These are the activations of a small neural network, seen along a few directions. Each row is one input.
Each table varies a few parts of the input and shows all the possible inputs, shuffled.
A made-up example of a description, with smaller parts first: ring(8) and (point or line(9) or (values(3) and line(6))).
Shared parts are said once, and a part with two or three values counts as separate values.
(in the rows, 128 means zero)

Other details of the inputs shift rows strongly along three fixed directions, in all tables alike. That doesn't count.

Rows:
R1: [136 168 213 106 120 220 156  81  71 127 157  85 162]
R2: [130 152 145 161 153  65 134 111 123 213 172 127 140]
R3: [162 106  99 200 182  79 153  45 126 171 100 179  61]
R4: [109 195 200 120  82 177 182 166  86 139 180  66 170]
R5: [ 69 217 108 157  44  91 139 158 111 168 208  99 149]
R6: [120 145 101 153 120  97 136 120 150 170 128 144  79]
R7: [116  81  72 116 119 101  90 171 177 106 113 146 105]
R8: [133 101 100 109 152 132 109 113 137  91  91 154 124]
R9: [172  62 113  93 148 158 102 129 164  57 104 156 123]
R10: [146  87 128  73 122 168  94 157 159  48 123 116 156]
R11: [132 157 130 163 154 121 154  56  99 201 106 139  74]
R12: [125  77 138  94 133  90  76 206 184  96  97 141 194]
R13: [106 138 144  94 123 161 107 165 115 107 118 102 146]
R14: [ 87 118  59 182 126  27 124 163 152 169 114 155  71]
R15: [191 109 176  89 143 208 141  79 118  94 135 110 135]
R16: [147  98 127 121 144 135 122 154 133 101  96 120 129]
R17: [ 71 184 128 135  86 122 127 147  98 157 158 112 143]
R18: [ 82 134  78 120  86  87 108 223 150  88 132 112 167]
R19: [194  92 152 148 175 158 169  42 105 118 103 166 111]
R20: [131 136 149 126 148 164 137  74 102 136 125 131 120]
Description of these inputs: values(2) or (values(3) and line(6)).
Change only the values(3) part in R11. List by row number the other rows that result.
Answer: R4, R6
List by row number the other inputs of the same sort as R12.
Answer: R2

Rows:
R21: [165 144 192  94 135 231 149  63  92 107 141 110 142]
R22: [131 140 179 101 125 161 143 130 110 120 137 101 177]
R23: [123 208 174 183 120 110 183  66  79 226 171 104 115]
R24: [112 154 170  72  78 212 118 174 118  64 152  84 178]
R25: [119 131 151 108 113 139 124 154 126 112 143 111 169]
R26: [102  92  80 104 132 125  97 183 146  84  96 129 122]
R27: [ 64 202 114 163  63 110 149 159  97 159 172  94 130]
R28: [138  87  79 151 163  69 105 116 162 133  98 174  95]
R29: [139  95  80 161 168  58 115 120 154 166  89 174  75]
R30: [211  77 196  96 177 208 148  73 118  88 116 124 150]
R31: [ 97 115  93 110  99  97  90 207 161  95 136 126 162]
R32: [ 86 125 110 104 104  98  90 214 151 109 127 111 169]
R33: [110 194 126 189 125 103 167  37  81 226 154 136  69]
R34: [ 92 150  85 148  94  66 116 185 153 154 151 127 123]
R35: [199  61 130 124 189 132 134  79 152 109  91 172  95]
R36: [160  72  88 141 163 131 122  87 148  96  73 171  77]
Describe the family of inputs behind these rows.
Answer: ring(6) or (values(2) and line(5))
What sort of input is R27?
Answer: ring(6)

Rows:
R37: [149  88 119 111 133 147 126 148 147  90 107 132 116]
R38: [112 186 138 145 103 131 142  94  97 163 173 117 128]
R39: [ 95 155  89 144  95 103 124 160 131 135 144 123 119]
R40: [115  94  66 163 139  39 123 163 152 134 112 145 123]
R41: [106 154 121 141 111 103 125 114 122 143 141 139 128]
R42: [117 117 105 173 143  61 125 134 136 177 130 148 114]
R43: [104 122 100 142 141  90 108 127 138 145  98 148 109]
R44: [ 85 151 103 119  99 109  99 171 130 133 143 114 143]
R45: [143 134 148 121 149 167 134  87 105 135 127 123 125]
R46: [124 116 156  88 117 172 116 173 127  92 128  92 155]
R47: [129 127  89 156 139 107 139 105 128 151 112 150  83]
R48: [122 178 180 104  95 154 144 153 117 140 172  87 181]
R49: [133 111 113 126 116 130 124 146 147 104 130 131 121]
R50: [143 137 131 164 160  95 152  80 127 181 138 158 100]
R51: [134 110 124 100 136 163 123 148 126  93 108 114 132]
R52: [193 140 203 146 155 163 167  54  97 154 146 123 145]
R53: [103 139  85 137 108 102 111 145 140 132 135 137 118]
R54: [108 138  99 142 134 103 123 129 119 154 114 131  98]
R55: [154 144 166 127 114 172 151  89 113 123 163 117 136]
R56: [163 122 150 145 153 159 169  62 109 131 110 144 106]
R57: [ 96 150 128 112  82 125 106 173 138 117 163 106 154]
R58: [122 106 143  89 127 168 121 169 130  71 102 108 156]
R59: [ 89 184 135 140  79 119 137 140 114 140 166 109 149]
R60: [133 156 125 175 127 111 166  67 108 166 135 152  94]
R61: [164  65 118  82 157 126  86 177 185  77  77 139 151]
R62: [139  76 113 107 166 129 108 134 144  95  68 151 114]
R63: [155 106 154 107 154 162 125  85 122 106 108 143 140]
R64: [167 110 176  91 138 187 128  97 119 101 136 117 149]
R65: [ 83 163 155 118  94 115 129 202 115 141 183  91 183]
R66: [139  95 127 113 148 138 107 128 142 116 106 133 117]
R67: [148  92 109 138 157 118 130 114 142 127  94 146  82]
Describe the family of inputs behind these rows.
Answer: point or ring(6) or (values(3) and ring(8))
Change only the values(3) part in R39. List by row number the other rows that result.
Answer: R49, R60
A walk changes only the ring(8) part. It starts at R46 and steps to R66. List the rest of the walk in order.
Answer: R64, R57, R55, R49, R37, R67
